[[115 137 114 136 133 125 131 134 125 130 116 125 121]
 [117 136 120 134 133 127 130 134 125 128 117 127 121]
 [145 123 134 128 127 131 137 127 136 134 144 136 144]
 [139 129 140 128 131 135 129 129 135 133 139 133 136]
 [118 139 128 134 135 131 126 135 126 128 118 126 119]
 [119 141 140 133 137 137 123 137 127 125 119 128 115]
 [144 129 142 126 131 136 125 128 139 138 144 131 141]
 [116 132 107 135 129 120 135 131 123 129 117 126 124]
 [137 138 152 128 137 143 118 133 138 135 137 128 131]
 [117 132 115 133 130 123 132 131 123 127 117 126 122]
 [140 128 136 129 130 133 131 129 136 135 140 133 139]
 [117 133 109 136 131 122 136 133 124 129 117 127 124]]
The first entry on the main diagonal: 115
The second smallest entry? 109
The entry just right of 107 is 135
The entry just right of the largest entry? 128
The third entry on the main diagonal is 134
The largest entry in the first row -> 137
The first entry in the row that holds the largest entry? 137
The bottom-right entry? 124
The third entry on the diagonal from the top-right corner: 144
The top-right entry? 121
The first entry in the row that holds the smallest entry is 116
The entry directly above the smallest entry: 142
The third smallest entry is 114
The 2nd largest entry -> 145
The entry just left of the largest entry is 138
The 2nd-last entry, reading row by row is 127
The largest entry in the last column? 144
The third-last entry, reading row by row? 117
The entry in the bottom-left corner is 117
The 4th-last entry, reading row by row -> 129
The smallest entry in the last column? 115
The second entry on the main diagonal: 136
The last entry of the largest entry's row: 131
The fifth entry in reading order -> 133
The 4th entry in reading order: 136
The entry just left of the smallest entry? 132
The 2nd entry on the diagonal from the top-right corner -> 127

M =
[[113 143 127 137 120 119 130 119]
 [114 136 134 115 117 135 126 139]
 [130 126 124 118 133 116 123 139]
 [122 103 118 134 136 136 133 132]
 [122 134 129 127 133 143 129 121]
 [129 127 135 135 125 105 119 150]
 [123 141 129 129 130 130 117 120]]
Indices start at 1.
What is the smallest entry?
A: 103
What is the entry in row 2 and column 1?
A: 114
The top-left entry is 113
The entry in the bottom-left corner is 123
What is the entry in row 3 and column 1?
A: 130
The entry at row 1, column 3 -> 127
The entry directly above the smallest entry is 126
What is the entry at row 2, column 3?
A: 134
What is the entry in the top-right corner?
A: 119
What is the entry directly above the largest entry?
A: 121
The bottom entry of the column that holds the smallest entry: 141
The top entry of the column that holds the smallest entry -> 143
What is the bottom-right entry?
A: 120
The entry just right of the smallest entry: 118
What is the entry just right of 105?
A: 119
The entry at row 2, column 2 -> 136
What is the largest entry?
A: 150
What is the entry directly below 137?
A: 115

[120 123 141 158]
Read off the entry just right of the smallest entry.
Answer: 123
The 1st entry: 120
The 2nd largest entry -> 141

B =
array([[118, 111, 130, 119, 111],
       [122, 122, 107, 134, 110],
       [102, 124, 130, 114, 134],
       [111, 151, 131, 118, 131]])
Rows and columns are numbered from 1.
The maximum -> 151
What is the entry in the bottom-right corner? 131
What is the entry at row 1, column 2? 111
The top-left entry: 118
What is the entry at row 3, column 1? 102
The entry directly above the largest entry -> 124
The bottom-left entry is 111
What is the entry just right of 107? 134
What is the entry in row 2 and column 1? 122
The entry in the top-right corner: 111
What is the entry in row 1 and column 3? 130

a = [[127, 128, 138, 102, 122, 147], [122, 134, 133, 121, 141, 125], [114, 109, 126, 152, 134, 145], [123, 137, 130, 117, 120, 121], [128, 123, 110, 111, 118, 120], [130, 119, 121, 126, 120, 127], [121, 112, 146, 136, 121, 126]]
Which number is the entry just left of the largest entry? 126
Which number is the entry just right of 138? 102
The entry just right of the largest entry -> 134
The entry just left of 136 -> 146

x =
[[126 140 135 136 132 119 130 142 131 132 139 138]
 [126 123 120 137 133 133 121 122 120 128 121 133]
 [132 118 126 134 130 132 123 127 122 126 120 135]
 [128 139 135 130 126 130 120 135 141 126 154 129]
 [133 130 138 120 120 132 123 129 134 118 140 124]
 [129 127 126 123 129 129 132 123 128 124 127 119]
 [127 127 123 137 129 125 119 132 139 138 130 137]
 [128 125 125 126 132 126 122 125 136 126 128 126]
 [128 129 125 128 123 126 129 130 137 136 132 126]
 [127 134 134 128 125 122 139 133 119 130 127 129]
 [130 121 121 132 139 130 121 122 129 123 125 129]]
Indices start at 1.
The bottom-right entry is 129
The bottom-left entry -> 130
Which number is the entry at row 1, column 1? 126
Which number is the entry in row 3 and column 1? 132
Which number is the maximum? 154
Which number is the entry directly above the largest entry? 120
Which number is the entry at row 1, column 2? 140
Which number is the entry in row 2 and column 1? 126
The entry at row 3, column 2 -> 118
Which number is the entry at row 1, column 3? 135
The entry in row 2 and column 3: 120
Which number is the top-right entry? 138
The entry just left of the largest entry: 126
The entry at row 2, column 2: 123
The entry in row 3 and column 3: 126

grid =
[[121 127 119 125 134 109 128 140 131 135 133 133 120 121 138]
 [119 113 119 125 136 109 128 140 131 135 132 131 120 121 130]
 [121 113 119 125 136 109 131 140 131 141 130 131 120 121 138]
 [135 113 119 125 130 109 127 135 131 139 133 131 120 121 138]
 [121 100 134 127 136 109 123 136 131 135 133 129 120 121 138]
 [121 101 127 125 136 109 127 140 131 135 129 131 120 121 138]
 [121 104 119 125 136 109 127 140 131 135 130 131 120 121 138]
 [138 126 116 125 131 109 127 129 133 135 137 132 120 121 138]
 [121 113 116 125 136 109 127 140 131 135 133 131 120 121 127]
 [136 113 130 126 132 109 118 127 133 135 134 131 120 121 144]
 [127 113 125 125 136 109 124 128 131 135 133 131 120 121 138]]
The bottom entry of the column that holds the largest entry -> 138
What is the top-left entry? 121
What is the entry just right of the centre entry? 131
What is the top entry of the column that holds the largest entry? 138
What is the maximum? 144
What is the smallest entry in the first row? 109
What is the 3rd smallest entry? 104
What is the 3rd entry from the end, reading row by row? 120
The 5th entry, reading row by row: 134
What is the entry directly below the centre entry? 140
The third entry, reading row by row -> 119
The entry just left of the largest entry -> 121
What is the entry directly above the largest entry? 127
The 5th entry from the end, reading row by row is 133
What is the third entry on the diagonal from the top-right corner? 120
The second smallest entry -> 101
What is the bottom-left entry? 127
What is the top entry of the column that holds the smallest entry? 127
What is the second entry on the main diagonal? 113
What is the fourth entry, reading row by row? 125
The smallest entry -> 100
The first entry of the smallest entry's row: 121
The first entry in the row that holds the largest entry: 136
The centre entry: 140
What is the bottom entry of the column that holds the smallest entry? 113
The largest entry in the first row -> 140
What is the entry directly above the smallest entry? 113
The entry just right of the smallest entry: 134

Read these off the row that follows.
1) The 3rd entry?
2) The third largest entry?
3) The 2nd entry?
4) The fourth-last entry?
5) The entry just right of the smallest entry?
[129 129 126 116 128 126 149 128 129 130 129 120 142 119 123]
1) 126
2) 130
3) 129
4) 120
5) 128
